A small network was trained on made-up records. Each row is its average activation on records with the value named, seen along a few directions.
Values that are neighbours, or in one group, have similar rows; names and order tell nothing.
In the rows, zero is written as 500.
Strong random noise was added to every row along 5 fixed directions; ignore it. To show where, here is one row again and again, with new noise each time:
[397, 365, 674, 305, 765, 220, 536, 531, 445, 617, 670, 481, 497, 558, 522,
 594, 544, 661, 604]
[424, 377, 339, 564, 669, 633, 691, 369,  89, 709, 456, 601, 409, 566, 252,
 456, 446, 535, 496]
[556, 383, 690, 686, 311, 328, 576, 398, 174, 478, 331, 307, 362, 558, 538,
 319, 487, 437, 543]
[507, 462, 830, 533, 418, 259, 535, 626, 407, 572, 535, 420, 511, 518, 405,
 576, 394, 614, 635]
[436, 487, 473, 367, 760, 380, 497, 520, 482, 573, 587, 557, 514, 574, 493,
 569, 559, 583, 532]
[453, 333, 393, 480, 607, 606, 496, 397, 306, 460, 447, 521, 380, 544, 399,
 304, 634, 542, 357]
[608, 790, 477, 662, 418, 433, 463, 624, 522, 510, 377, 533, 584, 578, 458,
 610, 393, 418, 587]


M, 13 values:
m7: [380, 178, 551, 373, 319, 869, 466, 399, 550, 341, 474, 528, 391, 329, 421,
 164, 683, 468, 257]
m8: [615, 551, 420, 716, 324, 512, 603, 244, 269, 630, 291, 360, 444, 501, 697,
 475, 461, 335, 463]
m1: [469, 371, 420, 432, 662, 489, 649, 405, 337, 517, 550, 540, 455, 527, 540,
 405, 520, 430, 505]
m5: [533, 590, 546, 571, 163, 540, 358, 540, 794, 178, 354, 410, 549, 454, 691,
 374, 549, 398, 383]
m4: [475, 682, 463, 552, 377, 530, 611, 499, 586, 559, 467, 546, 584, 489, 629,
 638, 305, 330, 656]
m12: [541, 480, 335, 635, 382, 719, 620, 378, 358, 518, 455, 480, 368, 414, 377,
 465, 444, 502, 449]
m9: [671, 527, 647, 731, 285, 423, 627, 512, 289, 496, 336, 436, 486, 493, 392,
 446, 367, 388, 608]
m6: [428, 376, 740, 338, 583, 313, 361, 619, 599, 521, 661, 487, 534, 484, 447,
 577, 536, 715, 554]
m13: [398, 350, 579, 430, 495, 572, 539, 484, 470, 513, 634, 507, 482, 426, 405,
 438, 385, 557, 508]
m2: [435, 388, 312, 254, 689, 557, 354, 369, 631, 500, 613, 496, 523, 537, 744,
 489, 747, 541, 321]
m11: [558, 413, 565, 617, 351, 527, 481, 532, 382, 467, 319, 400, 457, 561, 481,
 432, 498, 426, 528]
m10: [427, 447, 483, 479, 758, 203, 706, 377, 400, 666, 647, 438, 452, 518, 710,
 612, 463, 446, 685]
m3: [542, 553, 410, 685, 484, 560, 685, 355, 297, 702, 547, 438, 447, 449, 473,
 601, 371, 504, 623]
The values of M form a star with 3 arms.
Q: List every value one step from m8, in the order listed.
A: m2, m3
Q: List every value one step from m6, in the order listed.
A: m9, m11
Q: List every value one step from m7, in the order listed.
A: m4

V, 14 values:
v7: [382, 466, 384, 440, 496, 786, 495, 443, 501, 534, 603, 558, 495, 428, 404,
 488, 565, 481, 344]
v3: [492, 481, 144, 545, 505, 831, 472, 294, 518, 390, 393, 522, 419, 463, 593,
 303, 673, 409, 270]
v6: [400, 445, 407, 383, 717, 252, 587, 427, 492, 537, 545, 511, 433, 573, 732,
 525, 470, 423, 666]
v5: [426, 534, 582, 398, 610, 460, 576, 641, 550, 565, 665, 617, 540, 559, 411,
 661, 379, 537, 686]
v8: [520, 452,  91, 569, 594, 743, 483, 231, 274, 442, 308, 524, 357, 541, 488,
 248, 711, 385, 279]
v14: [529, 649, 377, 530, 655, 427, 476, 526, 533, 562, 599, 503, 572, 519, 453,
 626, 462, 641, 527]
v10: [578, 461, 580, 606, 516, 475, 474, 416, 421, 585, 552, 472, 440, 484, 405,
 526, 531, 557, 521]
v12: [514, 438, 510, 582, 385, 487, 605, 368, 435, 522, 393, 357, 450, 430, 697,
 436, 459, 459, 498]
v13: [607, 717, 615, 538, 521, 148, 424, 659, 493, 633, 409, 466, 668, 706, 680,
 758, 420, 402, 747]
v11: [620, 842, 292, 614, 564, 492, 456, 555, 493, 616, 348, 626, 591, 625, 459,
 704, 447, 399, 569]
v4: [578, 720, 261, 530, 596, 434, 495, 424, 579, 436, 437, 551, 598, 554, 717,
 561, 492, 351, 490]
v9: [405, 400, 636, 304, 601, 587, 699, 595, 464, 829, 761, 608, 569, 363, 230,
 767, 308, 698, 574]
v1: [530, 792, 329, 517, 631, 611, 527, 727, 736, 473, 508, 754, 685, 539, 345,
 592, 404, 386, 501]
v2: [387, 527, 380, 451, 592, 601, 497, 502, 515, 460, 431, 600, 513, 538, 495,
 470, 499, 425, 564]
The values of V form a tree with 4 forks.
Q: List every value one step from v14, in the order listed.
A: v8
Q: List every value one step from v3, in the order listed.
A: v7, v12, v4, v9
Q: List every value one step from v13, in the order listed.
A: v11
Q: List every value one step from v2, in the order listed.
A: v5

W, 14 values:
w4: [582, 348, 613, 558, 319, 481, 618, 411, 477, 399, 537, 307, 515, 396, 605,
 362, 474, 521, 450]
w5: [354,  92, 701, 302, 518, 414, 394, 533, 592, 187, 645, 414, 330, 462, 612,
 147, 795, 481, 269]
w3: [305, 413, 289, 342, 561, 687, 415, 538, 621, 326, 450, 628, 538, 584, 505,
 386, 579, 518, 429]
w2: [561, 587, 458, 635, 297, 482, 399, 464, 572, 340, 318, 342, 475, 511, 702,
 385, 589, 305, 455]
w8: [473, 241, 897, 274, 502, 476, 376, 602, 677, 333, 501, 486, 464, 452, 463,
 360, 596, 623, 457]
w11: [570, 571, 628, 506, 278, 454, 473, 606, 703, 489, 539, 502, 478, 367, 541,
 680, 322, 585, 542]
w10: [525, 319, 747, 541, 572, 148, 440, 510, 421, 430, 586, 353, 377, 543, 449,
 410, 514, 599, 651]
w13: [691, 684, 844, 817, 104, 202, 417, 562, 389, 488, 310, 167, 522, 573, 630,
 492, 309, 355, 685]
w12: [466, 539, 873, 444, 385, 340, 526, 535, 690, 565, 659, 409, 577, 305, 509,
 594, 481, 577, 543]
w1: [439, 393, 549, 431, 417, 558, 475, 633, 548, 447, 542, 599, 539, 469, 392,
 481, 470, 499, 493]
w6: [475, 331, 607, 309, 790, 198, 494, 546, 478, 474, 675, 515, 453, 565, 519,
 497, 644, 724, 533]
w7: [598, 279, 794, 507, 288, 403, 421, 519, 361, 511, 424, 298, 421, 476, 548,
 415, 582, 746, 395]
w14: [376, 439, 519, 307, 726, 421, 579, 369, 610, 585, 713, 448, 477, 453, 671,
 589, 554, 519, 525]
w9: [457, 697,  89, 462, 841, 709, 600, 319, 208, 832, 527, 706, 550, 612, 395,
 708, 582, 505, 504]
The values of W form a tree with 4 forks.
Q: List every value one step from w2, in the order listed.
A: w13, w1, w14
Q: List every value one step from w10, in the order listed.
A: w6

K, 13 values:
k5: [539, 569, 534, 595, 389, 447, 610, 465, 480, 588, 439, 446, 498, 452, 581,
 530, 391, 396, 576]
k7: [524, 541, 689, 500, 412, 411, 444, 573, 542, 520, 551, 462, 571, 497, 491,
 580, 509, 577, 539]
k3: [516, 439, 513, 552, 456, 445, 475, 497, 481, 346, 484, 464, 460, 528, 537,
 324, 535, 408, 480]
k6: [486, 478, 544, 509, 496, 540, 586, 478, 481, 577, 631, 530, 498, 417, 433,
 535, 453, 538, 499]
k4: [454, 355, 527, 447, 604, 510, 505, 528, 407, 599, 640, 531, 453, 447, 275,
 541, 485, 720, 446]
k11: [462, 503, 656, 401, 404, 465, 501, 580, 612, 494, 551, 481, 521, 431, 506,
 585, 419, 602, 526]
k1: [473, 537, 323, 374, 699, 387, 474, 357, 594, 481, 525, 450, 527, 569, 857,
 537, 625, 431, 478]
k8: [489, 504, 393, 415, 673, 421, 519, 433, 481, 413, 490, 519, 424, 575, 648,
 458, 594, 422, 556]
k2: [623, 716, 334, 530, 549, 533, 336, 520, 694, 383, 407, 535, 586, 560, 636,
 489, 622, 393, 406]
k10: [490, 554, 490, 541, 469, 425, 525, 504, 460, 518, 407, 481, 523, 563, 592,
 522, 466, 368, 560]
k13: [450, 343, 570, 430, 691, 357, 533, 403, 388, 578, 555, 410, 418, 539, 565,
 488, 591, 583, 557]
k12: [415, 537, 304, 449, 710, 534, 541, 465, 464, 637, 492, 627, 524, 568, 464,
 571, 462, 437, 578]
k9: [534, 527, 549, 586, 368, 461, 565, 492, 394, 527, 415, 427, 521, 529, 525,
 534, 434, 442, 586]
The values of K form a star with 3 arms.
Q: List every value one step from k13, in the order listed.
A: k4, k2
Q: List every value one step from k6, in the order listed.
A: k5
Q: List every value one step from k3, in the order listed.
A: k8
Q: List every value one step from k9, in the order listed.
A: k7, k1, k10
